A small network was shown many inputs. Here are its activations along a few directions, one row for each input.
Each table varies a few parts of the input and shows all the possible inputs, shuffled.
Descriptions start from the smaller parts, as in this example, which fits no table here: one of 4 places along a line, together with either a single point or one of 11 places along a line or (one of 2 separate values, together with one of 8 places around a ring).
Shared parts are said once, and a part with two or three values counts as separate values.

Other details of the inputs vary at random and push rows far along two fixed directions, the same in every table; ignore that.
To show where, the next rows are all for the same input, with only those details redrawn:
[  3   9 -25  42 -14  23  15  23  42 106 -47]
[-17 -71 -61   7 -32  31 -23 -26 -23  16  13]
[ 29  81  19   8 -11  51  36   1  31  27  21]
[ -7 -31 -43  24 -23  28  -4  -2   9  60 -16]
[  3  10 -25  42 -14  23  15  23  42 106 -47]
[ 18  40   1 -10 -20  55  16 -24  -2 -19  52]

Table:
r1: [  7 -15  27 -75  15   3 -11 -40 -31 -88  43]
r2: [ 24   8 -16 -26  -3  28 -46 -51  -7 -93  62]
r3: [ 27  76  35  -6  28  38 -13   4  80 -20 -19]
r4: [-64  24 -21  53  -4 -82  22  57  48  64 -51]
r5: [ -2 -54   5 -10  12 -42   9  25  -8  22 -63]
r6: [-64 -79 -27  -6  -3  25 -33 -36  -1   0  -3]
r7: [33 80 28 25 17  0 48  4 12 21 31]
r8: [-16  -6  28 -73  -9  24 -28 -55 -16 -79  50]
r9: [ 22 -40 -58  29  -3   3  -9  -6  49  33 -21]
r10: [-64  10 -16  29   4 -48  19  72  67  47 -75]
r11: [-29 -53 -43   3 -26  26 -61 -26 -36  12  -2]
r12: [ 32 -12  -1  -8  13  -9  11  46  45  80 -90]
r13: [-24 -55  -7  22  22 -13  25  22  -3  21 -48]
r14: [ -9 -12  28   0  10 -33  20  62  28  75 -83]
r15: [-14  -1  15  26  11  14   2  76  20  69 -87]
r16: [ 55  -5 -11  20  -8 -39  38  59   4  83 -76]
r17: [-47 -47 -33  22 -22  -3 -67 -37 -42  17  15]
r18: [-11 -82 -34 -41 -29  20 -44 -18  -5  -1 -22]
r19: [ 61  80  26   0   3 -32   9 -13  63   6  18]
r20: [ 46  40  21 -26  -2 -24  12 -19 -26 -24  46]
r21: [-17  41  50 -29  41  23 -15 -17  -8 -48  13]
r22: [ 26  95  30  29  19  -9 -14 -13  53   2  18]
r23: [ 29  81  19   8 -11  51  36   1  31  27  21]
r24: [ 43  55  37   3  18  35  69  40  20 -15 -13]
r25: [ 10  78  32  23  32 -13  23 -27  75   0  24]
r26: [-23 -75 -30 -15  12  22 -49  -5 -29 -15 -30]
r27: [-41 -63 -21 -17 -20 -37 -46 -48 -25  16   6]
r28: [ 42  -6   8 -30 -20 -33  15 -23 -77 -81  68]
r29: [-10 -58 -19  12  -6  24  21  50   1  26 -41]
r30: [-16 -81 -25  -2   4   9 -28  14 -48 -28 -37]
r31: [  3  28  17 -25  -7  73  11 -18  21 -36  31]
r32: [-18 -73 -22 -19   4 -57 -29 -34 -39   6  -3]
r33: [-21   6  15 -46  -9  71 -46 -41 -25 -83  45]
r34: [ 12 -56  -8 -20 -15  -5   5  52  -4  27 -55]
r35: [ 10 -29 -23  31  -1 -12  -3  33 -38  33 -47]
r36: [ 13  -2   8 -45   3 -33 -32 -75   6 -89  69]
r37: [ -4  82  12 -10  -9   6  46  65  57 -38  -7]
r38: [ 48   1 -16   7   0 -26  16  40  23  97 -70]
r39: [ -4 -94 -62  -4   1  24 -34 -24  39 -27 -13]
r40: [-15  19  44 -19  14  28  37  13 -10 -51  31]
r41: [-52 -79 -24  20  -6 -30   0  -4 -50   0  15]
r42: [ -7 102   7  27 -20 -43  47  48  29 -14  31]
r43: [-34 -65 -87   5 -46 -33 -10  30 -25 -33   7]
r44: [-66  -8   3  29   5 -16 -50 -25  -2  55 -24]
r45: [  9 -37 -14  14 -26 -52   5  36 -31  49 -20]
r46: [-15  -9  -7  34  35  -8  -1  10 105  64 -68]
r47: [-50  10  34 -44   8  47 -50 -55 -25 -82  49]
r48: [ 41  74  32  37   8 -12  70  23  -7   7  23]
r49: [-30 -48 -11   9  30   0   2   3  16  34 -40]
r50: [-17 -68 -35   7 -21   5 -30  21 -66  -5  -7]
r51: [-28  47  30   0   2  16   9 -47   2 -19  59]
r52: [-19  76  78  -5  31  18  18  40   9  -9 -16]
r53: [ -8  -7  14  -6   9 -14  30 -37 -63 -86  72]
r54: [  1  15   9 -15   5   3 -29 -44 -66 -72  74]
r55: [  7  18  -3  29 -21 -35  -6  14  33 112 -46]
r56: [-10   7  -7  -8 -26  29  -8 -59 -38 -57  98]
r57: [ 51  83  30 -24 -21  22  20   4  27  28   6]
r58: [ 16  75  67 -12   6 -38  43  26   0  11   9]
r59: [ 65  56  49 -30   8   7  53  43  15 -13 -27]
r60: [ 63  61  30 -36  12  16   9   5  90 -17 -18]
r61: [ 5 78 46 15 35 -9 45 -8 20 16 21]
r62: [-23 -78 -43  30 -25 -20   3   9 -58   5  24]
r63: [ 32  -9 -19 -29  -5  38  15 -33 -48 -73  73]
r64: [ 18  50  32  15   6 -13  12   0 -53 -42  37]
r65: [ -1  75  73   2  42   6  26  27   5 -16 -25]
r66: [-45 -62 -11  22  13 -46 -29 -15 -66 -12 -11]
r67: [ 44 -12   2 -56 -35   9  12   1 -69 -79  62]
r68: [-37  11  38 -18   5  -6 -17 -24 -74 -83  67]
r69: [ -3  80  53  -4  44  15 -18 -10  81 -19 -15]
r70: [ -7 -75 -67  32  -8 -24 -34 -42  12  -5  25]
r71: [ 34 -80 -66 -21 -22 -22 -44 -29  12 -10  -7]
r72: [ 32  27   9  -7 -16  34  47  22 -31 -36  47]
r73: [ 24 -45 -40  35  -8  -6  35  32 -24  36 -31]
r74: [-43 -17   1  27  29 -38 -33 -10 -16  46 -33]
r75: [ 34  74  62  -5  17 -50  51  13  -4   3  -2]
r76: [ -9 -92 -47 -11   5  28 -11  -6 -15 -11 -15]
r77: [ -3 -49 -14 -16  15 -32 -36 -14  67  18 -52]
r78: [-12  54  31   0  28 -13 -35 -51  28 -50  39]
r79: [ -6 -62 -45   0  -2   4 -44 -11 -51   2 -10]
r80: [-25 -22  -7  42  -9 -28 -17  34 -39  44 -21]
- The inputs of r36 and r60 match in every part but one. If r68 is changed in the same way as r36 into r60, which row does it become? => r15
- Describe the family of inputs behind these rows. => one of 5 places around a ring, together with either a single point or (one of 3 separate values, together with one of 5 places along a line)
- Change only the choice among 3 separate values in r7. List by row number the other rows that result. => r20, r54
- Change only the place on the line of 5 in r63. List by row number the other rows that result. => r9, r23, r72, r73
- A walk changes only the place on the ring of 5. It starts at r29 and steps to r40. List the rest of the walk in order. => r41, r62, r72
- A walk changes only the place on the line of 5. It starts at r58 and steps to r75. List the rest of the walk in order. => r32, r27, r36
- Change only the choice among 3 separate values in r22. List by row number the other rows that result. => r19, r70
